Each row below holds a small network's activations on one record, seen along a few directions.
After each row come some of the record's fields: S, B, F, Y, P.
Not every record has every field; a missing one is left out.
Other fields move the rows too, some of them a lot.
In the rows, 500 means zero.
Random noise pushes rows far along 13 fixed directions. That doesn't count. These rows show it; they differ only by the noise:
[475 540 450 574 437 437 420 501 460 577 489 473 630 392 617 310 541 426
 594 491 464 442 297 525 514 315 379 510 488 581 296]
[570 551 354 651 682 557 392 540 654 550 450 445 510 641 666 534 420 559
 667 357 560 699 343 643 601 696 726 581 151 459 497]
[453 546 545 449 448 382 506 436 570 594 357 464 484 355 575 407 569 457
 469 561 794 527 555 462 650 438 400 439 479 505 629]
[503 427 385 404 585 668 474 540 446 404 513 417 615 646 655 611 533 548
 663 343 424 392 270 601 644 430 538 491 402 610 388]
[485 466 602 438 470 598 470 563 413 528 655 486 439 521 490 634 451 613
 468 474 495 341 632 500 580 425 456 543 574 477 647]
[516 460 744 493 520 519 564 619 536 479 281 368 370 447 553 503 527 596
 423 502 564 393 483 520 573 516 381 399 577 663 540]
[398 576 572 531 458 404 457 475 368 412 559 531 487 523 553 441 472 464
 322 421 324 497 479 382 594 277 405 488 847 499 455]
[608 523 595 422 555 577 451 457 438 502 447 446 430 659 453 662 592 636
 494 302 295 450 503 461 435 466 479 326 739 610 646]
[636 497 510 372 665 627 367 597 531 560 407 437 367 647 569 519 560 541
 412 326 589 442 631 428 584 499 495 360 479 602 696]
[279 681 454 360 631 477 495 413 357 466 725 303 363 293 744 701 542 478
 671 334 509 564 425 381 466 304 557 614 574 354 622]
[520 477 312 313 442 570 418 317 320 548 732 570 456 492 303 532 598 258
 704 389 369 531 688 393 307 343 566 493 661 411 400]
[435 551 741 604 428 429 409 489 446 503 544 469 383 473 478 543 403 581
 352 499 458 574 660 464 595 471 503 566 693 418 606]
[427 464 524 442 654 618 503 593 481 464 566 394 217 397 441 560 463 429
 508 364 484 487 612 389 384 466 571 547 572 447 499]
[317 358 293 523 335 538 475 416 562 652 685 555 749 302 443 492 461 476
 745 578 715 373 370 670 632 377 498 690 198 350 401]
[438 459 564 408 458 464 467 595 384 578 579 516 363 402 530 398 546 303
 478 468 481 394 640 504 478 396 386 481 569 538 358]

[355 574 489 616 512 262 612 575 637 629 451 587 498 369 597 443 546 394
 530 457 471 561 279 701 461 555 475 481 381 495 338]	S is s1, B is b2, F is f3, Y is y2
[473 378 449 405 421 457 420 411 556 536 236 465 680 426 484 319 686 391
 486 501 588 452 372 538 515 435 379 331 424 651 340]	S is s2, Y is y1, P is p1
[518 573 368 593 604 457 664 596 591 483 518 636 472 598 522 469 452 487
 458 444 414 505 364 503 482 498 493 482 566 506 481]	S is s1, B is b3, F is f2, Y is y2
[408 323 578 359 476 510 756 398 485 266 394 535 383 707 401 825 508 447
 572 456 436 646 576 708 627 822 691 435 534 474 432]	S is s1, B is b2, F is f2, Y is y1, P is p2
[780 486 598 571 383 700 302 449 369 478 564 438 607 593 326 474 431 630
 621 615 357 484 645 419 373 492 556 579 533 556 465]	S is s1, B is b1, F is f3, Y is y1, P is p1
[619 509 486 580 522 513 647 509 731 632 292 480 440 291 315 350 496 614
 518 654 738 395 522 367 264 617 390 416 424 536 726]	S is s1, B is b3, F is f1, Y is y1, P is p1
[362 487 421 651 394 397 397 518 485 512 656 629 655 507 600 333 327 480
 308 604 596 493 516 504 774 407 455 667 443 350 480]	S is s2, Y is y1, P is p2
[461 391 493 440 625 481 429 501 579 546 271 432 389 549 486 460 641 397
 418 278 475 538 437 519 479 539 482 291 524 588 429]	S is s2, Y is y2, P is p2
[556 445 504 474 334 498 426 449 580 695 457 521 646 303 354 343 569 544
 513 663 740 326 579 456 491 363 338 460 436 534 614]	S is s2, Y is y1
[492 653 621 490 501 289 535 543 572 577 308 458 416 369 793 290 504 447
 391 622 825 551 604 445 661 611 367 434 373 542 676]	S is s1, B is b2, F is f2, Y is y1, P is p1
[452 392 581 357 326 470 690 395 450 403 413 517 489 363 290 481 585 404
 496 653 573 399 585 418 495 366 369 411 773 558 435]	S is s2, Y is y2
[364 359 451 523 451 541 580 542 492 547 615 577 481 379 281 448 464 512
 373 491 410 250 494 412 338 369 338 498 668 448 481]	S is s2, Y is y1, P is p1
[408 370 581 616 410 590 521 521 560 519 530 461 662 412 387 598 427 732
 577 510 399 288 289 641 458 515 460 562 427 510 473]	S is s1, B is b2, F is f3, Y is y1, P is p1
[353 455 601 529 567 433 562 551 582 467 299 340 385 305 586 446 525 462
 476 496 597 533 386 523 464 583 466 481 413 533 405]	S is s2, Y is y1, P is p1
[665 421 493 492 424 559 523 554 556 559 347 572 581 513 361 349 566 490
 473 615 528 381 523 508 403 515 386 398 460 654 431]	S is s1, B is b3, F is f2, Y is y1, P is p1
[469 384 668 573 214 417 621 454 479 580 464 549 615 344 329 464 509 558
 503 761 544 355 515 617 470 491 312 508 556 528 426]	S is s2, Y is y2, P is p1
[396 489 476 569 554 514 403 468 503 508 574 433 396 445 493 505 441 420
 566 405 475 633 526 506 468 534 625 603 456 380 419]	S is s1, B is b1, F is f1, Y is y1, P is p2
[654 566 512 458 435 507 323 470 413 601 594 536 506 578 526 439 507 423
 524 587 577 598 771 484 499 543 540 539 410 468 560]	S is s1, B is b1, F is f3, Y is y1, P is p1
[355 436 472 330 545 550 510 524 417 649 711 458 248 271 404 572 566 310
 655 390 492 401 697 473 204 497 490 528 454 390 467]	S is s1, B is b1, F is f3, Y is y1, P is p1
[331 502 546 478 457 394 525 403 520 456 477 461 490 453 597 556 454 517
 397 569 730 613 590 488 718 560 520 562 456 354 655]	S is s2, Y is y1, P is p1
[445 495 601 601 558 475 340 552 570 613 452 414 375 315 429 431 524 441
 490 407 419 598 514 527 280 543 558 522 425 479 403]	S is s1, B is b1, F is f3, Y is y1, P is p1
[462 549 520 493 498 485 181 349 389 634 566 320 416 254 440 351 581 376
 592 389 411 590 617 300 192 375 508 513 567 428 455]	S is s2, Y is y1, P is p1
[377 593 460 472 503 508 426 419 444 376 592 422 539 365 535 482 473 427
 533 500 536 610 455 347 570 258 583 647 592 407 430]	S is s1, B is b3, F is f1, Y is y2
[494 383 575 310 220 431 572 236 485 538 345 552 749 507 335 647 727 546
 632 571 530 435 460 660 582 467 407 311 588 603 515]	S is s1, B is b3, F is f2, Y is y1
[506 394 409 468 503 510 415 420 529 622 578 615 469 681 365 618 519 473
 478 370 475 564 652 594 524 631 596 440 449 383 598]	S is s2, Y is y2, P is p2
[299 333 447 370 563 517 627 568 441 403 587 572 314 553 447 621 507 272
 435 396 415 529 599 587 491 575 579 519 527 403 327]	S is s1, B is b3, F is f3, Y is y2, P is p1
[517 671 791 415 404 420 536 393 308 353 458 289 508 444 710 645 572 645
 579 591 444 558 487 458 552 444 445 483 712 599 600]	S is s2, Y is y1
[444 375 495 467 482 656 580 605 434 300 522 431 594 495 524 485 445 504
 607 519 375 320 320 541 535 418 486 573 503 613 244]	S is s1, B is b3, F is f1, Y is y1
[548 592 364 370 454 374 698 274 574 576 423 542 514 409 445 603 654 432
 674 625 759 665 543 502 432 574 527 415 443 431 677]	S is s2, Y is y2, P is p2
[590 644 213 456 484 389 587 255 489 517 574 613 602 612 525 537 575 366
 786 496 484 748 462 518 412 604 647 477 441 408 494]	S is s2, Y is y1
[335 630 460 332 617 377 633 537 575 570 594 539 443 541 818 768 551 570
 537 373 669 505 475 672 707 631 534 471 300 417 813]	S is s1, B is b1, F is f2, Y is y1
[390 591 632 393 428 347 508 393 379 403 451 443 519 521 706 529 541 526
 312 546 601 544 571 404 732 417 380 443 692 486 670]	S is s2, Y is y1, P is p1
[512 420 421 566 413 478 361 402 648 726 472 602 657 514 294 470 559 601
 454 437 539 436 474 547 503 432 451 412 481 462 627]	S is s2, Y is y2
[718 526 636 337 490 575 282 412 377 523 374 369 476 619 481 534 707 437
 662 349 327 575 588 498 396 481 554 321 595 698 403]	S is s1, B is b2, F is f1, Y is y1
[632 623 673 638 375 359 464 660 394 724 660 650 420 441 502 341 470 448
 404 650 365 413 671 546 322 474 321 522 577 536 457]	S is s1, B is b1, F is f1, Y is y2, P is p2
[661 580 293 498 603 415 595 684 431 602 625 739 423 745 651 368 519 324
 412 449 361 431 526 540 440 536 391 389 518 579 424]	S is s2, Y is y2, P is p2
[362 319 451 451 584 657 427 626 530 513 551 412 436 340 401 501 501 452
 447 430 547 353 465 483 450 357 495 572 416 472 379]	S is s2, Y is y2, P is p2
[533 473 373 585 544 596 317 438 657 626 460 501 636 445 305 428 527 595
 542 360 459 467 380 443 369 394 547 475 444 486 544]	S is s1, B is b1, F is f3, Y is y1

Here are new rows. What are their fields?
[527 487 505 331 462 570 544 525 381 422 624 591 552 645 492 595 532 513
 511 422 315 328 542 505 538 429 457 426 656 577 514]	S is s1, B is b1, F is f2, Y is y1
[615 426 420 659 351 592 392 411 522 549 543 594 735 633 322 457 415 632
 484 612 524 488 476 503 626 393 489 578 523 461 513]	S is s1, B is b3, F is f2, Y is y2, P is p2
[455 521 296 547 641 602 481 384 600 439 560 473 450 466 303 554 460 472
 607 360 448 659 430 345 334 431 697 571 579 350 515]	S is s1, B is b1, F is f3, Y is y2
[547 457 252 285 571 504 549 347 551 415 299 553 612 686 545 429 645 411
 429 415 660 503 466 379 655 478 450 260 546 581 625]	S is s2, Y is y1, P is p1
[617 658 612 343 470 522 511 380 306 290 432 379 501 521 598 513 558 507
 506 587 477 558 590 269 498 384 454 440 762 606 584]	S is s1, B is b1, F is f3, Y is y1, P is p1
[667 322 440 416 559 765 212 555 487 588 518 486 454 648 320 445 516 412
 589 320 428 437 701 502 424 540 608 452 366 561 396]	S is s1, B is b1, F is f3, Y is y1, P is p2
[472 597 713 540 507 438 507 583 420 486 574 425 414 542 683 624 455 598
 601 419 308 483 475 645 501 648 533 526 491 542 500]	S is s1, B is b2, F is f1, Y is y1
[461 357 375 553 454 477 639 428 633 345 296 619 543 495 266 318 454 359
 353 630 594 596 510 425 508 571 532 474 549 475 350]	S is s2, Y is y1, P is p1
[280 458 682 449 509 417 734 438 508 279 245 274 375 313 602 611 564 415
 636 500 557 628 292 579 577 546 526 481 575 566 282]	S is s1, B is b2, F is f2, Y is y2, P is p2
[526 600 558 595 556 338 605 498 507 456 384 548 409 604 559 510 526 490
 418 446 263 652 425 554 338 699 515 388 610 548 459]	S is s2, Y is y1, P is p1
[456 466 437 550 642 579 583 667 439 373 622 537 362 624 526 555 392 454
 405 410 330 484 463 485 501 486 561 582 589 463 375]	S is s1, B is b3, F is f3, Y is y2, P is p2
[421 643 375 725 631 357 479 400 672 564 441 456 480 447 598 467 430 557
 494 436 607 768 327 457 515 577 612 563 404 328 628]	S is s2, Y is y2, P is p2
[479 396 452 429 447 564 382 410 444 556 560 436 546 471 461 574 554 454
 640 480 541 520 526 570 517 466 560 536 400 456 434]	S is s2, Y is y2, P is p2
[684 515 567 519 484 697 399 578 531 542 569 460 659 674 565 660 420 831
 600 531 563 361 509 602 662 546 537 562 308 564 732]	S is s1, B is b1, F is f3, Y is y1
[569 480 555 455 502 527 373 545 502 596 513 499 478 553 497 505 530 531
 479 450 500 456 622 532 504 545 501 452 436 532 574]	S is s2, Y is y1
[488 374 440 169 392 563 536 467 378 471 595 605 599 608 530 610 577 429
 503 548 649 310 701 553 715 490 445 435 406 524 584]	S is s1, B is b2, F is f2, Y is y1, P is p1
[659 478 305 565 455 484 378 468 513 518 455 611 587 598 483 187 451 261
 504 638 639 662 644 456 553 575 562 544 320 483 313]	S is s2, Y is y1, P is p1
[492 507 427 538 608 517 193 586 462 584 602 558 495 650 589 374 466 407
 378 263 308 520 563 492 489 504 549 490 429 475 442]	S is s1, B is b1, F is f3, Y is y1, P is p1
[610 600 546 420 362 438 578 277 465 474 353 386 732 494 611 620 656 643
 794 604 535 544 300 590 527 520 469 401 481 632 559]	S is s2, Y is y1
